Each row below holds a small network's activations on one input, seen along a few directions.
Each table varies a few parts of the input and shows all the possible inputs, shuffled.
Descriptions start from the smaller parts, as in this example, which fits no table here: one of 5 places around a ring, together with either a single point or one of 9 places around a ring or (one of 2 separate values, together with one of 6 places along a line).
Shared parts are said once, and a part with two or three values counts as separate values.
In the rows, 128 means zero.

Other details of the inputs shift rows strongly along two fixed directions, in all tables alike. That doesn't count.

Table:
r1: [134 159 118  82 105 142 113 119 120 134 139]
r2: [ 89  85 150 101 157  47 135 199 203 207 137]
r3: [120 155 116  94 129 163 109 147 109 123 150]
r4: [ 77 124 152 105 165  75 125 155 175 217  73]
r5: [159 103 139 198 128 133 155  96 110  69 123]
r6: [117 148 142  73 119 126 133 117 119 105 126]
r7: [ 77 113 147 107 174  85 104 154 175 220  80]
r8: [164 120 118 215 110 154 140 111 111  91 137]
r9: [169  96 131 185 114 148 153  69 130  92 121]
r10: [123 170 126  90 114 127 126 134 104 118 142]
r11: [177 125 121 198 102 142 159  78 116 110 134]
r12: [122 140 133  81 135 135 118 147 114  91 124]
r13: [127 112 135 237 157  76 161 125 161 208  85]
r14: [109 137 137  87 123 146 109 145 120  94 127]
r15: [155  76 118 193 121 162 144  89 111  88 123]
r16: [144 126 123  78  95 107 133 164 142 121 202]
r17: [122 151 102  87 117 149 101 125 119 127 146]
r18: [111  73 140 233 188 110 146 139 170 187  81]
r19: [113 128 117  75 128 148 106 117 129 107 132]
r20: [131 154 119  84 112 145 102 119 115 135 145]
r21: [177 123 114 209 122 144 149 112 106  88 134]
r22: [123 166 126  95 119 128 115 146  99 111 141]
r23: [114 147 142  77 125 125 131 127 113  98 128]
r24: [119 140 106  89 112 156 104 139 101 130 141]
Description of these inputs: one of 2 separate values, together with either a single point or one of 11 places around a ring.
Q: Changing only the choice among 2 separate values turns r17 into r19. The same change can be made to r1. Which row results?
A: r9
Q: Which other rows does r22 become when the choice among 2 separate values takes its other values? List them by row number.
A: r5

Table:
r25: [128 128 121  99 134 144 113 111 131 119 127]
r26: [115 105 144 102 140 129 129 154 129  83 136]
r27: [119 140 133 104 121 128 144 123 111 123 138]
r28: [134 138 122 109 119 125 129 139 128 125 164]
r29: [118 135 119 106 128 135 126 121 102 119 121]
r30: [117 128 141 139 142  85 131 152 155 176  99]
r31: [143  89 128 219 124 125 157  95 119 129 106]
r32: [129 144 132 107 112 120 118 124 125 111 122]
r33: [128 146 128 115 122 150 121 141 117 123 133]
r34: [183 108 100 190 107 158 142  90 104  67 160]
r35: [136 154 140 106 122 114 134 125 129 113 139]
r36: [125 156 133 115 132 145 128 135 122 120 141]
r37: [106 112 121 146 139  97 116 159 153 182 116]
r38: [101 114 136 138 141  99 139 149 136 186  99]
r39: [129 133 135  98 127 138 131 113 140 123 144]
r40: [137 127 118 109 109 130 122 145 123 128 156]
r41: [134 149 124 107 128 121 118 124 121 109 120]
r42: [123 123 129 100 118 143 114 111 134 121 128]
r43: [125 150 121 117 139 151 108 132 111 117 125]
r44: [160  82 131 209 129 133 155  92 149 134 119]
r45: [ 98 129 134 154 153 116 113 153 146 179  94]
Q: What do these inputs look like to the network?
A: either a single point or (one of 4 places along a line, together with one of 5 separate values)
Q: Start at r39 and move only the place on the line of 4, one step at a time. The first step leads to r44. Which rows follow, in order?
A: r42, r25

Table:
r46: [146 133 121 183 126 116 138 119 128 144 120]
r47: [ 42 153 140  60 173  64  97 210 159 247  80]
r48: [122 135 137  68 112 142 124 117 109  83 133]
r49: [127 149 140  70 116 144 126 116 115  85 139]
r50: [127  96 126 178 143 134 133 130 128 124 112]
r51: [136 102 117 177 137 141 128 118 136 143 123]
r52: [125 148 125  82 123 161 112 136 107  87 147]
r53: [135 161 115  80  98 152 117 119 103 116 154]
r54: [142 114 134 170 134 113 141 105 142 130 110]
r55: [140 131 131 182 134 121 146 122 127 139 120]
r56: [139 112 119 181 140 131 126 126 135 132 118]
r57: [139 104 131 165 131 124 143  98 143 141 115]
r58: [143 126 128  70  95 122 133 150 132  92 193]
Q: What do these inputs look like to the network?
A: either a single point or (one of 3 separate values, together with one of 4 places along a line)
Q: Which other rows does r54 become when the place on the line of 4 takes its other values? List them by row number.
A: r48, r49, r57
Q: Which other rows does r54 become when the choice among 3 separate values takes its other values? List them by row number.
A: r46, r56
